[ 91 198 165  31 144 100] gives 91, 100

[[7 3 4 3 6 6 5]
 [3 6 6 7 8 8 8]
 [9 5 4 7 1 0 2]] gives 7, 2

[34 27 96 48 93  7] gives 34, 7

[[518 548 323 278 421  41 522]
 [882 468 239 666 666 977 522]
 [468 450 779 323 793 109 338]] gives 518, 338

[6347 2521 5344 8359 7873] gives 6347, 7873

[[51 57 51 97]
 [70 78 17 54]] gives 51, 54

[[230 119 358 739 187]
 [226 903 276 235 563]] gives 230, 563

[[-156  106  510 -119 -422   30 -951]
 [ 158 -210  -75   97   49 -604 -535]
 [ 349  148 -176 -262 -284 -264  -22]] gives -156, -22
---
[[ 38  -6  16  36  37 -29  48]
 [ -7 -29  24  44 -22   4 -13]
 [  5 -48  17  -8   7   1   9]] yields 38

[[-64 -44 -29  41  29  19 -10]
 [-54 -50  65  35 -23  -5 -57]
 [ 11 -10 -11 -12 -38 -37  20]] yields -64

[[ -9 -27 -51  11 -26 -14 -35]
 [ 34  -6 -58  28 -26  10 -37]
 [  9   2   4 -10   2  16   2]] yields -9

[[ -3 -25 -16 -12  -2 -34]
 [-17 -17 -32 -18  -8 -57]
 [ -6   3  -4  -1  -9  -2]] yields -3

[[ 19  50  12 -44]
 [ 11  37  -8 -24]
 [ 12  37  -7 -24]] yields 19

[[  0 -13 -11  -5 -20]
 [  0 -18  -3  -2  35]
 [  4  59  14  -2 -22]] yields 0
---
-0.11   0.14  -0.21  -0.07   0.00  -0.09
-0.11   0.15  -0.08   0.02  -0.05  -0.06
-0.11   0.15  -0.14  -0.01  -0.03  -0.08
--> -0.21

 1.582   0.363   0.042  -1.168   0.696  -0.468 --> 0.042

-1.24   0.51  -0.07  -0.02  -0.77  -0.83  -1.27
-0.06   0.91   1.02  -0.53   1.25  -1.98   0.35
--> -0.07

 -26.320  -226.522   165.724  -159.307   -80.918  -122.330
  53.007  -172.662    -7.673    -4.671   -72.961   -52.728
 -23.408  -227.638   180.998  -161.716  -106.208  -118.093
--> 165.724

-0.07   0.12   0.09  -0.06   0.04  -0.14 --> 0.09

 0.02  -0.15   0.10  -0.10   0.14   0.08   0.09 --> 0.10

-13.30   12.03    4.39   -5.27 --> 4.39
---
[-12 -48 -18   3 -15  29]	3
[ 64 -19  13 -30  34 -28]	-30
[-32  42   3 -55 -23 -26]	-55
[-63 -11  -1   0  -5   6]	0
[ -8 -16 -58  41  -6   7]	41
[-13   6  17  -5 -20 -61]	-5
[-20  -3 -64 -24 -16  40]	-24
---
[-12, -56, 50, -3, -20] Out: -20
[18, 11, 25, -19, -46, 0, 8] Out: 8
[13, 56, 5, -44, 5, 22] Out: 22
[-60, 58, -2, -26, 3, -22, 41] Out: 41
[47, -18, -37, -15, -4, -51, 18] Out: 18
[-6, -51, 22, -31] Out: -31
---
[[40 43 42 61 40 38 45]
 [61 49 61 33 55 82 65]
 [45 38 36 35 49 36 21]] => 40

[4 7 6 1 2 7 7] => 2

[155 163 165  29  59  44 192] => 59

[[181  50  48 170 241 176 154]
 [ 87 129  77 154 130  95 117]] => 241

[95 40 97 48 37 70 10] => 37

[[618 482 431 510 355 480 707]
 [658 466 246 417 366 543 866]
 [ 62 410 501 511 580 464 516]] => 355
---
 56   37   98   98   30  203
125  187  117  125  208   33
Out: 56, 33

229  146  166   41
176  191   99  142
161  153  161  159
Out: 229, 159

3  1  7  2 Out: 3, 2

241   93  205   73  240  131
136   40  192   57   77  202
Out: 241, 202

4  7  1  0  8 Out: 4, 8

114  191  774  825  486  199  646 Out: 114, 646

50  50  92  70  44  22 Out: 50, 22

752  191  435  806  890 Out: 752, 890
---
[[ 19 -20  -9 -54  43   2 -12]
 [-20  -3  21   7 -25 -17  11]
 [-23  10  18  26 -26 -23   8]] -12, -23

[-32  49 -63 -24] -24, -32

[ 16 -34  34  65 -27  21   6] 6, 16

[[-27  52 -13   6 -27 -21 -21]
 [-19  -3  -6 -16 -43  26 -41]
 [ 20   2   2  -5   2 -20   9]] -21, 20

[ 46  25 -17 -33  32 -13] -13, 46

[[ 10 -18   7  12  12  11  26]
 [ 26  44 -14  -7  -3 -52  19]
 [-19  34   7 -13  34 -26 -19]] 26, -19

[ 36  29 -37  40 -52  46] 46, 36

[ 22 -47 -26 -33 -38] -38, 22

[-32  35 -51 -34  -1] -1, -32
---
[[ -2 -21 -10 -14 -26 -10   6]
 [ 10  31  -2 -63 -25 -48 -37]
 [ 12 -17  -4 -30   2  -3 -11]] -> -11

[[-14  56  -9 -20 -11  25  15]
 [-25   0  47   2  38 -28   4]
 [ 15  48   0 -17  16   1  18]] -> 18

[[-53  11 -24 -21 -25   9]
 [  0  -2 -16   9  -8   1]
 [ -4  31  15  37   0 -32]] -> -32

[[ 12 -10 -28  17 -25]
 [-22   5 -34 -17 -34]
 [-10  -6 -56 -18  28]] -> 28

[[  1  21  -8  27  40  48 -11]
 [ -2  26  -1  29  42  45  -5]
 [ -2  26  -1  30  42  45  -5]] -> -5

[[-50 -38  -4   1]
 [ 16  19  38 -25]
 [ 18   9  28 -10]] -> -10

[[-11  20 -21  47  49  -6 -61]
 [  9   3 -16  17  23  13 -24]
 [  8  -1 -12 -12  -5  -6 -51]] -> -51
---
[[ 63 -18  -6 -16  17]
 [-20  12   7  11 -15]
 [ -7   1   1   3  -5]]
63, 17

[[ 14  58  35  15]
 [ 32   1 -28  51]
 [ 50   4 -32  24]]
58, 51

[[ 11   8 -25  51  20  13   7]
 [ 12  17  -9  33  42 -19   9]]
51, 42

[[  0  10  18 -50   8  14  11]
 [  8 -10 -27 -24   9   7 -15]
 [  7  -8  -8  14   9  -7  22]]
22, 18

[ -9 -37  52  -5   0 -22   1]
52, 1

[[ 15  -2 -28  18 -44  25   3]
 [-18   3  32 -27  38 -30  -7]
 [-12  -2  23 -13  47 -25   0]]
47, 38

[[22 18 18 35 57]
 [22  0 25  0 10]]
57, 35
---
Q: [ 683  466  489  185 -968  256]
A: 683
Q: [211 119 137 891 713 247 107]
A: 211
Q: [ 31 230 235 107 102 168]
A: 31
Q: [ 31  -5 -28   0]
A: 31
Q: [6 7 9 2 0]
A: 6
Q: [ -60  -34 -198 -385 -935  789]
A: -60
Q: [3 4 2 0 7 3]
A: 3
Q: [ 148  454 -679  702]
A: 148
Q: [29 39 78 41 20 44 52]
A: 29
Q: [-38  43 -28   2]
A: -38
